A small network was shown many inputs. Here are its activations along a few directions, one row for each input.
In each table, some parts of the input vary, and every possible input appears once, in random order.
A made-up example of a description, with smaller parts first: one of 3 separate values, together with either a single point or one of 9 places around a ring or (one of 4 places along a line, together with one of 5 places around a ring).
Shared parts are said once, and a part with two or three values counts as separate values.
In the rows, zero is written as 128.

Other details of the inputs shift rows strongly along two fixed directions, in all tables alike. That doesn't count.

Rows:
x1: [134 147 110 133 114 106 163 116 103 145 146 105 181 190  99]
x2: [153 162 129 116 141  91 132 109  94 182 138 125 138 184  88]
x3: [115  97 107 141 151 143 143 136 135 100 147 166 165 132 120]
x4: [118 127 154 128 101 158 115 143 151  94 117 128 107  54 156]
x5: [147 197 159  94  87 128  92 127 147 130 102  92 112 155 111]
x6: [105 133 155 127  97 157 109 150 157  74 115 139  99  80 155]
x7: [149  72 105 129 170 153 127 117 117 144 107 164 124 144 161]
x8: [152 176 120 123  81 127 144 138 137 137 112  51 109 117 140]
x9: [142 177 155 126  69 125 158 133 149 147 119  71 126 117 129]
x10: [145 146 117 141 114  98 149 130  70 164 146 106 160 174 110]
x11: [136 188 153 130  67 128 124 142 126 123 111  77 123 137 138]
x12: [127 186 159 133  71 129 135 142 145 140 112  77 132 140 141]
x13: [133 102 124 113 164 125  90 113 128 102 134 179 133 149 102]
x14: [126 153 110 124 110 100 144 130  76 135 143 111 167 200 101]
x15: [129 123 153 130  98 158 126 140 159  86 122 128 101  57 149]
x16: [109  78  94 137 159 127 129 129 106 121 147 147 124 117 142]
x17: [117  78  96 147 162 133 122 128 104 125 148 142 131 117 148]
x18: [126 136 143 133  99 163 121 150 166  69 114 136 107  70 147]
x19: [132 145 116 140 119  97 166 121  90 179 144 105 174 163 108]
x20: [155 161 121 114 137  76 123 102 100 155 128 128 143 197  84]
x21: [129  80 101 144 152 129 141 120 110 114 151 150 136 104 130]
x22: [ 95  95 119 134 149 136 133 136 126 105 148 168 158 142 127]
x23: [155 145  98 114 147  91 118 102  95 187 130 103 128 185  98]
x24: [142  89 116 122 175 117 100 109 126 134 135 170 111 124 112]
x25: [101  95 115 139 151 140 131 125 125 108 145 162 170 129 129]
x26: [110  97 109 136 146 139 120 126 105  91 144 162 161 126 126]
x27: [116  80  91 142 160 131 128 118 105 123 144 139 137 104 143]
x28: [147 149 105 140 109  98 160 113  81 139 144 108 166 179  97]
x29: [148 187 146 101 108 120 109 114 150 164 104  69  84 135 131]
x30: [ 97  95 120 144 149 129 139 134 124 116 146 172 150 133 129]
x31: [ 96 125 167 131 110 158 128 155 171 106 115 131  98  70 148]
x32: [128 140 106 136 126  94 156 127  72 166 138  95 143 175 102]
x33: [107  90 121 142 151 129 135 139 101 114 143 164 131 117 117]
x34: [124 180 161 121  70 122 149 148 143 153 117  78 120 127 135]
x35: [125 138 109 135 124  92 165 127  93 184 146 100 155 176 115]
x36: [129  99 121 123 183 125 108 111 126 143 140 171 113 124 120]
x37: [126 150 118 137 118 107 147 128  95 154 144 107 181 199 111]
x38: [120  82 108 149 158 131 125 133 101 125 150 153 136 115 141]
x39: [124 148 168 107 130 145  91 126 182  90 104 151  87  87 138]
x40: [ 97  97 118 134 150 138 122 137 106  86 140 163 145 141 115]
x41: [164 145 122 118 121 126 142 119  91 156 105 128 166 221 121]
x42: [132 105 131 119 178 115 114 114 127 130 138 182 122 123 111]
x43: [135  94 115 122 176 125  98 114 123 141 136 171 114 123 115]
x44: [ 88  95 123 137 155 139 133 137 125 104 141 164 153 143 118]
x45: [135 152 112 134 113 106 136 129  75 137 143 107 173 198 108]
x46: [152 120 170 117 111 179 115 142 163 115  82 152  95  94 173]
x47: [111 124 166 137 107 160 120 153 170 111 121 130 108  69 163]
x48: [124 173 135 120  84 124 135 138 127 141 106  50  96 127 137]
x49: [124 113 129 125 173 127 105 111 127 121 137 185 126 140 111]
x50: [113  91 119 138 144 126 134 138 101 116 150 167 136 117 127]
x51: [139 189 145 130  70 130 153 143 156 131 111  79 133 130 126]
x52: [136 183 152 129  67 128 152 129 153 131 114  75 132 130 128]
x53: [135 139 165 109 119 147  78 126 178  89 102 151  84  90 131]
x54: [141 171 144 127  76 124 156 129 152 153 118  59 119 115 137]
x55: [136 100 126 122 168 125 100 119 121 135 138 182 122 125 107]
x56: [106  78  96 145 165 132 139 118 124 139 145 140 145 106 146]
x57: [142 203 165  95  94 128 102 123 150 132 106  92 111 156 115]
x58: [109  81 108 146 161 131 142 123 121 139 147 151 150 104 139]
x59: [146  90 126 134 155 154 127 123 117 122 107 189 140 155 145]
x60: [129 107 122 124 166 126  94 115 124 120 133 186 128 139 106]
x61: [151 161 120 104 137  83 117 105 102 144 130 123 152 206  83]
x62: [144 136  84 140 132  99 173 122 104 178 142  86 158 169 114]
x63: [128  93 107 118 192 116 109 104 132 136 135 160 110 124 125]
x64: [125  99 101 138 146 141 132 136 116  83 146 166 157 130 117]
x65: [110 120 148 124 107 155 114 150 156  96 119 123  87  65 164]
x66: [136  88 104 117 186 109 102 103 132 131 132 159 106 126 122]
x67: [133 129 147 130 101 161 127 154 162  85 119 132 102  57 148]
x68: [126  75  88 143 159 130 138 114 113 115 149 140 131 107 136]
x69: [109  76 101 150 167 133 133 127 124 141 148 142 138 119 150]
x70: [147 141  97 142 127  98 176 127 102 178 145  97 163 167 107]
x71: [133  85  95 145 157 132 143 134 112 115 149 155 138 106 128]
x72: [139  85 104 120 180 118  97 104 128 134 133 159 106 126 119]
x73: [117 175 153 125  84 124 149 144 144 158 109  62 109 127 133]
x74: [164 187 164 101  88 111 106 123 144 150 103  92  96 134 109]
x75: [125  90 112 148 153 133 156 138 129 126 150 166 152 110 121]
x76: [134 137 111 145 128  98 158 126  92 187 146  95 162 176 121]
x77: [ 92 115 144 130 122 159 123 145 177 112 111 108  86  70 163]
x78: [121 147 168  97 130 152  84 129 183  80 107 147  95  96 137]
x79: [116 110 135 131 115 159 131 131 184 107 120 105  96  59 167]
x80: [160 190 165  98  93 103 111 122 148 147 102  92  96 133 113]
x81: [117 121 144 129 109 158 113 139 154  99 116 116 100  52 165]
x82: [121 189 155 124  70 126 133 143 126 118 105  78 113 139 121]
x83: [100  77  99 140 164 128 140 129 126 138 148 147 132 119 145]
x84: [131  97 119 120 187 114 112 109 129 136 137 171 115 122 119]
x85: [ 89 131 164 134 108 161 122 151 176  89 109 134 103  83 147]
x86: [125 188 153 128  70 128 142 132 145 139 109  75 138 127 136]
x87: [174 133 115 124 131 118 153 116  86 189 105 118 146 199 132]
x88: [137 129 157 104 134 136  87 124 181 107 104 136  70  74 144]
x89: [134 189 147 125  65 127 131 132 126 123 109  75 130 125 133]
x90: [119 129 149 122  96 167 113 138 165  58 119 127 114  79 147]
Description of these inputs: one of 5 places along a line, together with either a single point or one of 5 places around a ring or (one of 2 separate values, together with one of 6 places along a line).
The inputs of x8 and x67 match in every part but the place on the line of 5. If x72 is changed in the same way as x8 into x67, which row does it become?
Answer: x74
The inputs of x61 and x66 match in every part but the place on the line of 5. If x90 is changed in the same way as x61 into x66, which row does it become?
Answer: x68
Change only the place on the line of 5 in x85. List by row number the other rows that result.
Answer: x31, x44, x73, x77
Change only the choice among 2 separate values in x14. List by row number the other rows that result.
Answer: x22
Change only the place on the line of 6 in x56. List by row number the other rows that result.
Answer: x62, x69, x77, x79, x83

Rows:
x91: [145 217 135 101 110  61 133 109 112 182 123  76 152 235  52]
x92: [132 202 129 118  76  90 153 121  61 171 126  60 182 225 103]
x93: [109  48 133 145 151 160 130 139 164 101 146 179 116  42 156]
x94: [115 178 177 119  60 166 124 145 153 112  83  68 100 110 165]
x95: [137  71  98 163 169 108 173 112  71 150 161 189 195 184 104]
x96: [145 182 171  93  94 150 116 130 199 148  74  87  74 120 160]
x97: [117  51 135 146 153 168 144 144 163  92 122 194 117  62 168]
x98: [139  61 133 111 183 154  76 122 148 107 134 188  71  59 148]
x99: [138 187 140 124  75 134 133 128 170 128 109  52  95  63 144]
x100: [ 91  77 149 137 145 152 124 143 166  49 151 207 121  59 123]
x101: [109  71 146 125 184 175  86 116 185  94 112 213 104  96 153]
x102: [144 167 144 116  67 153 131 150 170 112  84  58  89 111 175]
x103: [167  78  80 124 200  95 133 100  60 173 137 188 136 193 104]
x104: [ 97  98  92 154 177  93 152 136  66 130 184 187 182 184  73]
x105: [103  81  70 169 189  82 158 119  67 177 183 156 169 151 104]
x106: [142 211 135 131  76  88 155 140  71 183 137  73 185 222 100]
x107: [122  85  81 133 228  72 136  86  97 184 171 164 155 176  91]
x108: [100 176 153 121  73 132 126 133 156 131 105  44  82  71 158]
x109: [118  82 131 133 152 180 104 134 156  52 136 202 145  67 148]
x110: [118 193 156 108  58 137 110 149 172  71 113  70  94 110 128]
x111: [156 214 137 102 101  77 125 101 106 194 112  84 170 241  84]
x112: [ 82  47 123 137 161 171 112 139 144  96 137 161 107  53 163]
x113: [160 192 167  95 100 113  92 120 159 141 101  67  49  78 142]
x114: [122 173 165 126  65 150 127 165 167 147 110  60  90  80 159]
x115: [159 176  91 126  87  80 159 120  81 193 138  26 154 205 107]
x116: [ 62  77 137 129 155 163 106 143 146  45 142 190 111  72 131]
x117: [137 190 193 115  44 147 128 146 172 101 103  94 124  97 151]
x118: [140 178 158 122  59 161 115 144 168  97  91  65 100 118 167]
x119: [121  83 144 114 177 138  62 128 150  60 124 214  83  75 105]
x120: [118  72  48 158 189  78 148 100  69 151 180 137 167 163 107]
x121: [125  82  71 144 172 103 132 112  64 117 170 174 200 202 107]
x122: [103  86 126 132 157 165 112 137 163  40 146 198 124  60 117]
x123: [113  64  75 148 183 112 168 119  55 160 144 159 174 189 121]
x124: [133  72  85 125 216  94 133  95  98 190 166 168 159 188  93]
x125: [170 192 181  98  75 148  85 125 157 126  72  97  63 115 146]
x126: [126 177 162 129  63 121 144 132 174 137 114  60  92  62 149]
x127: [158 178 150 117  69 163 146 146 172 122  81  70 101  93 160]
x128: [179 201 113 132  83 104 173 113  80 179 118  62 179 214  96]
x129: [ 94  68 145 157 158 184 113 157 152  83 130 201 121  75 167]
x130: [155  91  94 125 190  89  97  96  56 145 146 206 165 197  83]
x131: [120  58 110 139 163 173 119 134 160  92 141 170 119  43 150]
x132: [154 189 116 137  89  91 184 145  77 211 118  58 158 215 115]
What do these inputs look like to the network?
Answer: one of 6 places along a line, together with either one of 2 separate values or one of 5 places around a ring
The inputs of x111 and x91 match in every part but the place on the line of 6. If x109 is changed in the same way as x111 into x91, which row does it become?
Answer: x122
List by row number the other rows that have the place on the line of 6 in common with x128.
Answer: x94, x95, x101, x118, x125, x129

Rows:
x133: [101  65 154 139 185 137  93 114 163 123 143 201  92  46 136]
x134: [ 99 161 164  97  98 159  73 132 173  49  86 107  92 118 148]
x135: [132  98 105 137 162  94 113 108  43 111 156 199 180 186  83]
x136: [191  82  45 130 209  74 132  76  56 173 168 148 164 179  87]
x137: [ 62 104 148 149 122 172 129 177 180  98 142 135 116  47 167]
x138: [137  73  49 172 160  91 199 124  27 142 178 143 186 176  90]
x139: [132  54  78 159 151 164 141 126 126  70 160 157 154  67 155]
x140: [122 192 137 149  72  78 195 133  76 199 145  54 186 171 102]
x141: [ 99 177 192 110  98 158  86 163 193  91 115 135 102 106 132]
x142: [124  63  88 166 167 139 173 126 134 118 170 169 187  92 129]
x143: [153 173 174 109  88 160 106 130 209  82 105 142 120  85 131]
x144: [121 193 135 103 118  81 132 103 144 203 112  47 108 185 106]
x145: [128 189  82 148  75  78 169 144  40 190 149  19 176 222 101]
x146: [126 163 153 145  72 131 189 159 152 136 122  78 127  90 129]
x147: [121  71  77 128 207 100  92 119  79 151 162 157 118 152 111]
x148: [126 163 119  92 125 102 101 105 125 153 101  51  86 153 130]
x149: [117 173 157 105 116 115 102 137 168 178 122  84  80 116 124]
x150: [176 169 137 108  80 152  95 122 156  73 105 122 121 116 123]
x151: [126 182 138 146  47 117 154 136  87 137 125  43 139 123 138]
x152: [143 219 164 112  81  77 148 116  88 175 133 107 174 209  74]
x153: [108 210 170 103  92 114 123 121 161 128 106  82 135 191 108]
x154: [160  53 106 135 208 161 122 112 113 180  90 204 116 154 183]
x155: [144  80 108 137 165 124 118 131  96  69 137 210 138 136  94]
x156: [160 144 146  98 106 135 108 131 162 112 101 104  42  58 144]
x157: [100 124 159 114 127 172  55 159 161  42 115 165  91  85 144]
x158: [ 75  57  59 159 167 123 150 117  79 107 163 137 166 157 138]
x159: [156 168 156 113 107 107 141 126 169 169 111  97  75 101 111]
x160: [153 101 173 109 124 217 107 142 155 113  60 187 122 147 181]
x161: [164  84  75 131 206  86 144  82 111 187 165 173 161 149  89]
x162: [158 212 174 115  71 109 152 138 148 134 108 108 126 160  87]
x163: [125  18 129 159 144 214 150 159 148 115 105 195 135  99 234]
x164: [136 151 164  97 102 133  82 121 146 118 110 105  55  56 158]
x165: [ 49  59 109 154 171 149 149 138 155  98 151 160 151  93 156]
What do these inputs look like to the network?
Answer: one of 3 separate values, together with either a single point or (one of 2 separate values, together with one of 5 places along a line)
The inputs of x149 and x141 match in every part but the choice among 3 separate values. If x159 is changed in the same way as x149 into x141, which row does it become?
Answer: x162
Start at x165 and move only the place on the line of 5, one step at a time. The first step leads to x137. Which rows follow, in order?
Answer: x140, x146, x142
Change only the choice among 3 separate values in x144. List by row number the other rows that result.
Answer: x153, x165
